A small network was shown many inputs. Here are its activations along a few directions, one row for each input.
Each table varies a few parts of the input and shows all the possible inputs, shuffled.
Descriptions start from the smaller parts, as in this example, which fits no table here: line(6) and (point or ring(9) or (values(2) and ring(8))).
Shared parts are said once, and a part with two or three values counts as separate values.

Other details of the inputs vary at random and push rows far along two fixed directions, the same in every table; ignore that.
These rows show it; all are for the same input, with only those details redrawn:
[   2  -15   14   37  -27   36   10   38  -38    6    3 -100    8]
[  3  30  53  39   0  38  -6  -2 -48   1  53  14  46]
[  7 -23 -41  -3 -26  -3 -13  39  -3   0 -19 -17 -13]
[   2  -16   14   38  -27   36   10   38  -38    6    3 -100    8]
[  3 -17   8  33 -27  32   7  39 -34   5   0 -93   6]
[  3  31  58  43   0  42  -5  -2 -51   1  55   7  48]
[  9 -22 -62 -22 -24 -20 -25  35  11  -3 -25  30 -19]

Table:
x1: [-35 -28 -26 -36 -45 -22   8  22  62  -4 -24  34 -32]
x2: [-16  57  35  -1  -7  16  -9 -16 -26  25   9  77 -22]
x3: [-26  29  20   1  -6 -13  -8  -2   1 -35  54  66  29]
x4: [ -7  28  63  29  58  12  36 -31   3 -21  51  -2  48]
x5: [  24    0   40   16  -11    8   33   13    4   22  -13 -118   13]
x6: [-12   8   3   9  33 -29   9 -23   4 -48  45  73  33]
x7: [ 27  -3   0 -19   3  -7 -13  10  21  15 -64 -28 -35]
x8: [ 11  38  36 -22  23 -26   6 -19  39 -17  30  78  11]
x9: [-49  12  70  21 -18  34  21 -17 -21 -30  59  15  53]
x10: [ 23  43  76   6  20  34  -6 -70 -16  30  63 -19   9]
x11: [-22  48  86  40 -10  21  16  -3  -7  -2  67   1  28]
x12: [ 44  -9 -15 -16  -2  -4   7  19  30  18 -41 -26 -25]
x13: [-24  -6 -41 -24 -26  -5  -7  26 -28   0 -39  -7 -47]
x14: [   2  -15   14   37  -27   36   10   38  -38    6    3 -100    8]
x15: [-27   6  78  22  46  34  51 -44   4 -19  41  -1  59]
x16: [ 21 -41 -51  11  11 -13   7  17  -4 -14 -25 -19  -5]
x17: [ -16  -11   29   35  -22   31  -10   30  -48    4  -19 -103   -2]
x18: [ -6 -31 -22 -61 -12 -33  20   5  73 -13 -39  34 -28]
x19: [-11 -25 -54 -32 -32 -11 -36  -8   1  11   8 -31 -41]
x20: [  4   9  -2   7  41 -18 -31 -31 -20 -21  -2  96  21]
x21: [ -2  -4  -9  -1 -27  -4 -28  30  11  27 -49 -17 -42]
x22: [ 14  20  -6 -24  55  -3 -21 -81  16  14  38  64   6]
x23: [   2  -31   -3   39    1   -4   30   10  -25  -10   -1 -104   31]
x24: [  0  -6 -30 -11 -42 -28  -6  32  34  27 -24 -17 -16]
x25: [ -8 -24 -73 -27  14 -32   2   1 -12 -18 -53  38 -46]
x26: [  4   5 -18 -10  32 -13 -29 -71 -12  -8  53  71   8]
x27: [ 16  38  17   4  -6   4 -23  -2  10  24  23  96   7]
x28: [ 31 -26 -47  -7  32  -7  13   8  30   7 -45 -20 -10]
x29: [ 15  11 -30 -50   1 -18   4   0  17  14 -66  24 -63]
x30: [ -13  -11   14   30  -36   11   14   31  -28    5    9 -109   27]
x31: [ -2 -10 -51 -42 -34 -21 -41 -12  35  38  -2  12 -64]
x32: [-30 -16   1 -10  21 -19  16 -36  15 -49  29  99  37]
x33: [  2  -6 -62 -41  36 -20  10 -11  18   4 -70  31 -48]
x34: [ 13 -21 -32 -10  37 -10  -6  -1  22   5 -69 -23 -20]
x35: [ 15  25   7  -4  51 -21   6 -39  21   3  17  65  52]
- What do these inputs look like to the network? => ring(5) and (point or line(6))
- Start at x33 and move only the line(6) part, one step at a time. The first step leads to x34. Which rows follow, in order? => x28, x35, x4, x15

Table:
x36: [-11 -22  -8  11  -6   3  16  16  -8  -9 -12 -55  -4]
x37: [ -4 -10 -33 -21   3 -20 -10  -7   9  -9  -5  33 -12]
x38: [ 5  5  6  3 10 -3  6 -2  5 -5  5 20 16]
x39: [ 11  14  13   3  17   0  -1 -13   1   3   5  20  14]
x40: [ -6  34  50  21 -21  25  -9   2 -28  12  35  10  14]
x41: [  3   2 -32 -13 -25 -12 -32  20  -1   5  -4  44 -14]
x42: [ -4   4 -31 -14 -25 -10 -29  19  -8   3  -8  45 -18]
x43: [  2  -2  17  20  10  16  14   2 -22   2 -11 -53   2]
x44: [ 11  -3 -30 -22   8 -19 -11 -10  21   6 -10  31 -12]
x45: [   8  -44  -36    4  -13    4   15   27    3   10  -42 -121  -35]
x46: [  3   4  30  13   4  14  18   2  -3   8  -8 -54  -1]
x47: [  5   2 -19 -26   6 -17  -6 -10  26   6 -11  32 -20]
x48: [  9  22  42  24  25  19   4 -21 -23   1  24   4  30]
x49: [ -6  -5 -18 -21  -3 -22  -1   2  30  -9  -7  35  -7]
x50: [ -1 -28 -29 -11  -9  -9  13  24  18  -4 -39 -35 -21]
x51: [   2  -39  -22    2  -14    5   21   32    7    9  -55 -115  -34]
x52: [ -4   4 -23 -16 -29  -8 -27  17   2   7  -8  44 -19]
x53: [ -8  -9  18  12  -5  16  14  -4  -9   1   8 -55   2]
x54: [  0  -3  13  17   7  19  12  -6 -22   5  -1 -56  -3]
x55: [ -5  16  41  23  11  14   9 -15 -13  -6  38   4  37]
x56: [ -2  18  39  18  11  16   4 -25 -16   0  43   1  30]
x57: [ -8 -10 -23 -19  -1 -19  -4   1  22 -10  -9  37  -5]
x58: [  1  19  10   7 -21   7 -22   9 -16  11  19  28   7]
x59: [  3 -12 -34 -20   3 -21 -13  -7  16  -7   0  31  -7]
x60: [ -2  25  53  19  13  18  18 -12  -9  -3  26   7  27]
x61: [  4  17  40  26  19  19  11 -12 -21  -7  28   7  36]
x62: [ -7  23  48  13   8  17   9 -25 -10   0  40   2  22]
x63: [  0  -7 -29 -15   8 -18  -1   5  10 -12 -19  40  -6]
x64: [ -1 -13 -31 -14   3 -22  -8   3  18 -13  -5  35   0]
x65: [  4  -3 -24 -24   7 -14  -9 -11  19   4 -15  33 -18]
- What do these inputs look like to the network? => line(5) and (point or ring(5))
- Changing only the line(5) part turns x45 into x65. The same change can be made to x59. Which row results? => x53
- Start at x60 and move only the line(5) part, one step at a time. The first step leads to x50. Which rows follow, in order? => x38, x61, x63
- Change only the ring(5) part in x43. List by row number the other rows that result. => x36, x37, x54, x63
- Change only the line(5) part in x64. List by row number the other rows that result. => x36, x49, x55, x57

Table:
x66: [  17  -11   40   45   10   35   39   10  -29    5    0 -107   27]
x67: [  5 -38 -53 -21   6 -31  -5  26  29 -20 -43   9  -5]
x68: [-18 -33 -54 -24 -10 -27  -2   0  13 -18 -11  17 -29]
x69: [-16  -2  52  28 -15  22  25  10   0  -3  16 -68  28]
x70: [ 11  41  41  10  41  22 -17 -45 -19   4  16  91  26]
x71: [ 11  32  25   7  27   5 -13 -49   0  -2  65  80  36]
x72: [  4  45  35   6  27   3 -11 -47 -23   4  52  38  23]
x73: [  0 -18 -51 -10 -37  -9 -28  26  -9   7 -11 -15 -25]
x74: [-12 -26 -55 -23   6 -23   8  22  11 -24 -42  20 -19]
x75: [  0  -3 -34 -22 -44 -19 -23  38  16   6 -25  29 -28]
x76: [ -1 -10 -27 -39 -10 -10 -12   8  38  18 -42  17 -41]
x77: [  -2   -9   42   31   -1   48   12  -17  -40   25   12 -111   -1]
x78: [ 10 -15 -39 -34 -15 -27   4  16  54   5 -27  17 -22]
x79: [  7  42  32  27  11  17 -22   0 -42   2  33  76  37]
x80: [ 21  -9 -46 -25  17 -35  -5   9  16  -6 -45  14 -30]
x81: [-28  -2  58  33 -17  36  45  14 -24  -7  16 -94   8]
x82: [  2  59  53  -3  22  -4  -4 -33   4   4  40  77  18]
x83: [-11 -44 -20  14 -16  -2   9  13   5  -4  -5 -92  -3]
- What do these inputs look like to the network? => values(3) and (point or line(5))
- Changing only the values(3) part turns x82 into x72. The same change can be made to x76. Which row results? => x77

Table:
x84: [-23  26  65  24   7  21  23 -13 -12 -20  50  42  51]
x85: [ 21  15 -36 -46  16 -42 -17  -4  50   8 -38  92 -26]
x86: [  1  37  49  30  42  22   1 -50 -46 -12  65  45  47]
x87: [ -8 -11  38  27  -2  25  31  -5  -4   4  24 -86  23]
x88: [  4 -15 -66 -37  29 -39 -25 -20  17 -15 -31  85 -16]
x89: [  6  12 -24 -25   1  -7 -36 -12  -1  15 -18  69 -24]
x90: [  3 -28 -28   5 -45   6 -15  46  -9  10 -24 -68 -27]
x91: [-14  30  33  20 -22  20 -12  11 -34   0  30  48  21]
x92: [-18  11  19  26   8   6   6   1 -31 -27  31  39  41]
x93: [  8   1 -62 -40 -21 -31 -47   3  24  14  -9  91 -24]
x94: [ 19  35  46  35  53  19   5 -34 -39  -6  30  36  52]
x95: [ -4 -38 -16 -10   3   1  24   5  21   1 -43 -77 -27]
x96: [ -4 -19  -9 -12 -11  -2  12  10  17  13 -44 -78 -41]
x97: [ -5 -16  22  45  -1  23  13  13 -39 -16  21 -81  30]
x98: [ -3  13   8 -14 -12 -15 -13   1  21  -5  15  43   2]
x99: [ -5 -22 -18  -9 -30  -9   9  21  25  14 -20 -80 -27]
x100: [-19 -28 -31 -18 -43 -19  15  50  28  -5 -42 -47 -35]
x101: [ 25 -20 -47 -11 -15  -4 -10  38   4  25 -65 -49 -44]
x102: [  4 -11 -51 -51  14 -39  -7 -20  51 -10 -12  83 -24]
x103: [ -5  -5  27  43   9  25  15  -8 -39  -3  34 -73  36]
x104: [ 20   2 -17 -25  31 -22   4 -13  38  -3 -24  63   1]
x105: [  3  18  42  32 -11  45   2  -4 -49  22  26 -67  -2]
x106: [ -6  31  73  25  19  22   8 -31 -10 -16  68  49  60]
x107: [ -1 -18 -16 -14 -19  -4  15  13  18  12 -25 -80 -44]
- What do these inputs look like to the network? => line(4) and line(6)
- Changing only the line(4) part turns x101 into x104. The same change can be made to x105. Which row results? => x102
- Start at x85 and move only the line(6) part, one step at a time. The first step leads to x96. Which rows follow, in order? => x107, x99, x98, x100
- Change only the line(4) part in x84. List by row number the other rows that result. => x91, x92, x100
- Change only the line(6) part in x88. List by row number the other rows that result. => x86, x92, x94, x97, x103
